These are the activations of a small neural network, seen along a few directions. Each row is one input.
Each table varies a few parts of the input and shows all the possible inputs, shuffled.
A made-up example of a description, with smaller parts first: one of 6 places along a line, together with either a single point or one of 9 places around a ring or (one of 3 separate values, together with one of 8 places around a ring).
Shared parts are said once, and a part with two or three values counts as separate values.
In the rows, 128 means zero.

Other details of the inputs vary at random and push rows far along three fixed directions, the same in every table; ignore that.

Table:
row 1: [124 136 104 167 139 164  92 126 144  95 118  72  98 144 176]
row 2: [ 97 137 127 123 117 104 137 167 126 132  88 148 141 107 102]
row 3: [138 132  98 171 131 172 100 124 147 101 131  68 101 148 183]
row 4: [135 127  96 135  86 123 182 156 136 160 146 136 170 120 109]
row 5: [ 95 148 135 114 122  93 123 158 145 128 108 150 137 106  93]
row 6: [209 109 119 109 112 168 205  21  90 190 239 157 187 164 116]
row 7: [ 98 145 127 129 119 111 129 167 125 137  90 150 137 102  97]
row 8: [152 110 194  87 134 129 159  81  56 175 118 199 131 107 110]
row 9: [ 98 128 132 130 139 112 106 148 124 110  80 132 120 117 130]
row 10: [195 112 136 119 146 163 177  19  99 154 212 132 135 148 157]
row 11: [151 117 192 102 151 148 132  59  56 150 108 186 109 122 123]
row 12: [134 131 104 140 122 137 116 120 146 123 153 108 141 149 126]
row 13: [150  96 212  84 205 129  95  54  62 109 107 151  64 130 157]
row 14: [102 145 136 115 128 102 121 167 141 135 107 145 133 111  84]
row 15: [112 130 144 108 103 111 119 178 139 130 107 151 130 124  94]
row 16: [125 137 145 127 122 129 101 152 141 125 111 131 109 126 114]
row 17: [145 129  65 151  87 150 184 123 144 152 178 114 183 149 124]
row 18: [117 131 109 147 140 141  90 121 159  79 137  79 105 157 171]
row 19: [105 135 149 119 143  95 104 146 139 115 102 135 107 105 125]
row 20: [130 113 108 164 149 147  94 123 141  88 113  75  95 142 189]
row 21: [137 136  79 133 113 127 162 120 149 148 185 115 181 142 103]
row 22: [143 138  98 161 129 156 104 113 169  97 156  75 107 151 172]
row 23: [127 126 138 145 182 134  72 123 142  85 111  78  67 131 170]
row 24: [147 111 192  82 147 121 163  76  51 176 117 198 130 101 109]
row 25: [108 144 141 118 111 112 115 169 142 136 105 150 130 118  83]
row 26: [149 127  77 131  88 130 191 124 155 151 211 114 184 146 125]
row 27: [115 130 141 139 129 125 108 157 122 125  86 135 108 107 131]
row 28: [121 128 121 161 167 141  86 130 131  92  96  84  80 121 178]
row 29: [130 120 123 129 148 116 112 121 133 121 138 114 126 129 132]
row 30: [140 135 107 126  96 122 166 157 150 163 163 135 162 122  90]
row 31: [110 132 136 126  96 114 130 174 129 135  86 153 135 113 107]
row 32: [118 124 128 138 112 127 113 152 130 120  95 133 125 127 134]
row 33: [101 134 143 109  97  99 119 170 143 125 111 156 139 123 104]
row 34: [155 121  82 148 123 153 147 126 158 119 186  74 135 155 153]
row 35: [135 103 206  76 177 107 118  62  70 124 118 174  98 121 141]
row 36: [136 141  78 142 105 145 181 126 135 158 171 114 175 131 118]
row 37: [ 88 139 134 104 121  89 125 162 141 119 112 149 145 118  98]
row 38: [125 129 104 166 142 156  94 124 145  85 110  72  95 147 180]
row 39: [146 126  76 143 103 132 194 132 136 157 171 114 172 127 127]
row 40: [104 133 140 108 108 109 120 174 138 127 107 149 134 125  88]
row 41: [102 146 139 117 105 103 119 159 146 131 108 155 135 114  92]
row 42: [142 135  92 178 131 174 103 125 149 100 132  72 102 147 179]
row 43: [157 105 188  96 204 152 103  31  71 103 132 131  77 150 164]
row 44: [110 127 138 118 113  94 112 170 139 136 109 148 141 113  94]
row 45: [101 123 126 123 117  94 136 171 126 136  91 149 142 103 110]
Description of these inputs: one of 5 places around a ring, together with either one of 4 places along a line or one of 5 separate values.
The inputs of row 32 and row 45 match in every part but the place on the ring of 5. If row 16 is changed in the same way as row 32 into row 45, which row does it become?
> row 23
List by row number the other rows that have the place on the ring of 5 in common with row 5.
> row 2, row 7, row 9, row 14, row 21, row 36, row 37, row 43
Change only the place on the line of 4 in row 32. List by row number the other rows that result.
> row 3, row 31, row 42
Change only the choice among 5 separate values in row 16. List by row number the other rows that result.
> row 6, row 15, row 22, row 33
